132	139	121	143	121	119	134
110	124	141	124	136	146	107
128	137	125	139	125	123	131
result: 131

107	140	108	117	125
102	138	151	144	125
138	121	119	129	123
result: 123

144	122	151	127	123	132
123	127	119	126	128	128
132	124	132	124	125	130
result: 130

145	142	136	108	116
119	117	123	141	131
133	150	128	128	143
result: 143

133	102	103	118
122	137	147	130
128	139	135	133
result: 133

131	130	132	141	107
116	135	127	148	129
139	141	117	120	115
result: 115

111	126	125	139	144	123	113
145	130	131	115	110	135	145
140	125	123	114	109	139	149
result: 149

142	123	143	140
150	128	137	121
152	129	143	124
result: 124

127	106	119	103	138	99	135
139	141	122	129	118	142	132
140	124	117	132	118	139	127
result: 127

129	129	126	125	125	129	129
116	127	116	130	141	126	121
127	115	151	145	133	116	122
result: 122
---
[[123 108 131 140 133 135 146]
 [ 98 116 150 127 157 123 129]
 [131 116 126 137 125 133 141]] result: 127, 157

[157 125 134 150 145 151 105] result: 150, 157

[153 135 109 131 103] result: 109, 153

[142 151 128 127 113 116 114] result: 127, 151

[133 145 116 151 118 117 135] result: 151, 151

[[149 109 146 125 117 128 142]
 [134 124 115 129 150 105 101]
 [113 144 125 129 134 111 125]] result: 129, 150

[[127 127 117 130 134 120 127]
 [126 128 123 136 127 125 131]
 [125 135 103 131 129 131 121]] result: 136, 136

[[126 126 150 133 143 134 128]
 [109 143 152 133 111 149 129]
 [120 144 145 129 119 131 129]] result: 133, 152

[156 143 134 154 116 143 110] result: 154, 156
---
[127 112 150 114 135 135 137] -> 127

[[146 125 126 123 133 122 137]
 [145 115 149 139 130 135 120]
 [111 130 119 117 139 135 102]] -> 146

[[132 149 140 134 136]
 [141 131 132 133 131]
 [133 136 133 131 135]] -> 132

[103 148 149 113] -> 103

[[122 106 131 122 130 147 108]
 [145 149 141 123 104 115 113]] -> 122

[148 152 106 133 111] -> 148

[155 118 134 114 120 149 130] -> 155

[[122 117 134 118 128 126]
 [114 117 150 118 128 126]
 [114 117 149 118 128 126]] -> 122
---
[148 100 119 135 133]: 133
[119 122 106 151 138]: 138
[125 153 130 118 129]: 129
[145 126 157 151 107]: 107
[111 106 101 125 140]: 140
[141 134 139 157 136]: 136
[128 122 150 139 129]: 129
[125 124 101 118 110]: 110
---
Input:
[[127 127 114 118 105]
 [128 141 151 116 128]
 [150 115 130 142 133]]
Output: 118

Input:
[[124 151 140 140 140 131 123]
 [124 137 140 140 125 131 123]
 [124 151 140 155 140 131 123]]
Output: 131

Input:
[[133 153 125 130 142]
 [146 109 139 108 145]
 [122 109 116 107 116]]
Output: 130

Input:
[[147 128 126 100 156]
 [108 127 130 154 108]
 [144 132 131 149 123]]
Output: 100

Input:
[[133 103 124 132 119 148]
 [102 141 156 134 154 100]
 [155 149 119 112 135 157]]
Output: 119

Input:
[[132 152 135 126 129 122]
 [143 112 133 126 120 130]
 [146 131 142 125 122 124]]
Output: 129

Input:
[[112 151 133 145 154 149 122]
 [144 117 113 124 129 114 107]
 [100 150 102 102 145 115 113]]
Output: 149
---
[[144 129 101 130 127 113]
 [130 126 125 128 129 125]
 [128 136 129 130 120 135]] Out: 130

[[100 128 112 132 155]
 [133 124 130 132 122]
 [144 108 150  99 153]] Out: 150

[[117 118 118 117]
 [115 149 145 127]
 [117 116 119 113]] Out: 116

[[120 130 134 134 123 138 119]
 [124 130 129 117 121 131 132]
 [113 126 147 143 107 125 113]] Out: 107

[[141 130 119 154 113 141 127]
 [126 127 128 125 129 125 128]
 [125 125 130 125 133 125 128]] Out: 133

[[119 120 127 113]
 [112 146 106 131]
 [126 141 111 148]] Out: 141

[[152 106 145 130 117 136]
 [112 133 150 115 118 148]
 [136 132 132 107 148 112]] Out: 107

[[119 143 149 114 115 136]
 [138 109 145 138 145 130]
 [121 121 150 112 139 121]] Out: 112

[[124 130 128 135 124]
 [155 123 124 131 136]
 [126 123 130 136 133]] Out: 130
---
[136 158 150 109] -> 109, 136

[131 135 157 131 111 129] -> 129, 131

[[117 111 114 125 149 132 118]
 [128 105 132 109 132 129 145]
 [132 104 119 127 152 150 127]] -> 118, 132

[138 157 136 133 139] -> 139, 138

[128 133 102 130] -> 130, 128

[[126 134 131 130 133]
 [124 124 136 122 121]
 [128 136 117 133 151]] -> 133, 128

[151 146 146 120 137 131] -> 131, 151

[155 142 133 144 125 156 119] -> 119, 155

[[150 118 134 146 139]
 [146 117 135 132 134]
 [122 134 125 124 125]] -> 139, 122

[[152 120 140 124 124 134]
 [128 114 115 134 120 117]] -> 134, 128
---
[[128 130 116 131 127]
 [120 123 117 123 139]
 [147 124 153 113 109]]	123

[[123 135 109 121]
 [144 122 114 132]
 [128 151 137 122]]	114

[[136 115 125 120 123 137 123]
 [136 137 132 143 116 134 107]
 [118 146 111 130 130 125 134]]	134

[[147 133 124 139 130 136 146]
 [112 114 151 130 124 136 110]
 [139 143 143 142 117 122 117]]	136

[[123 117 122 107 156 113]
 [109 119 137 133 111 105]
 [129 131 129 141 125 145]]	111

[[128 127 126 127 127 128]
 [114 111 100 106 103 143]
 [126 127 122 127 125 126]]	103

[[130 149 127 130]
 [122 140 122 122]
 [148 118 118 148]]	122

[[116 124 149 130 151 114 114]
 [129 115 115 145 140 147 102]
 [127 128 131 142 137 130 111]]	147

[[149 113 135 130 148]
 [142 156 131 144 158]
 [139 121 103 141 130]]	144
---
[103 137 121 140 118] ⇒ 137

[126 137 129  99] ⇒ 126

[[117 145 132 116]
 [135 132 129 106]
 [127 142 127 109]] ⇒ 127

[[139 151 124 150 151 114]
 [108 148 129 125 125 136]
 [147 106 149 146 147 126]] ⇒ 149

[152 142 142 112 146 143 127] ⇒ 112

[124 114 126 132 102 101] ⇒ 126
---
[[138 119  99 140]
 [135 129 110 126]
 [134 135 124 125]] | 124

[[108 147 135 120 142 154 119]
 [115 138 134 126 134 143 121]
 [139 107 128 140 114 115 129]] | 115

[[142 112 109 121]
 [137 150 111 133]
 [135 133 114 152]] | 114

[[128 140 115 124]
 [127 147 111 124]
 [126 151 149 140]] | 149

[[116 103 139 122 125]
 [138 114 121 137 150]
 [120 144 127 119 112]] | 119

[[113 145 148 129 147 110]
 [146 106  99 131 103 152]
 [113 147 157 122 153 105]] | 153

[[125 155 114 145]
 [127 150 115 141]
 [130 145 116 142]] | 116
---
[155 116 138 120 101]: 116
[151 145 151 119 150 135]: 145
[141 137 131 100 142]: 137
[115 111 146 106]: 111
[139 140 105 150 115 147]: 140
[130 122 154 110]: 122
[122 114 143 134 129 106]: 114
---
[[112 142 133 124 106 124]
 [101 127 139 133 119 130]
 [137 147 140 147 122 123]] value 119

[[136 121 118 140 128]
 [150 153 103 151 155]] value 151

[[129 110 146 150 128]
 [134 108 143 143 138]
 [101 155 101 125 101]] value 143

[[149 150 132 145 109 142]
 [147 155 123 147 106 147]
 [150 149 132 147 109 140]] value 106

[[153 136 146 110 120]
 [148 110 114 112 129]] value 112

[[124 133 136 111 145 139]
 [126 144 131 110 150 148]
 [130 146 128 108 147 151]] value 150
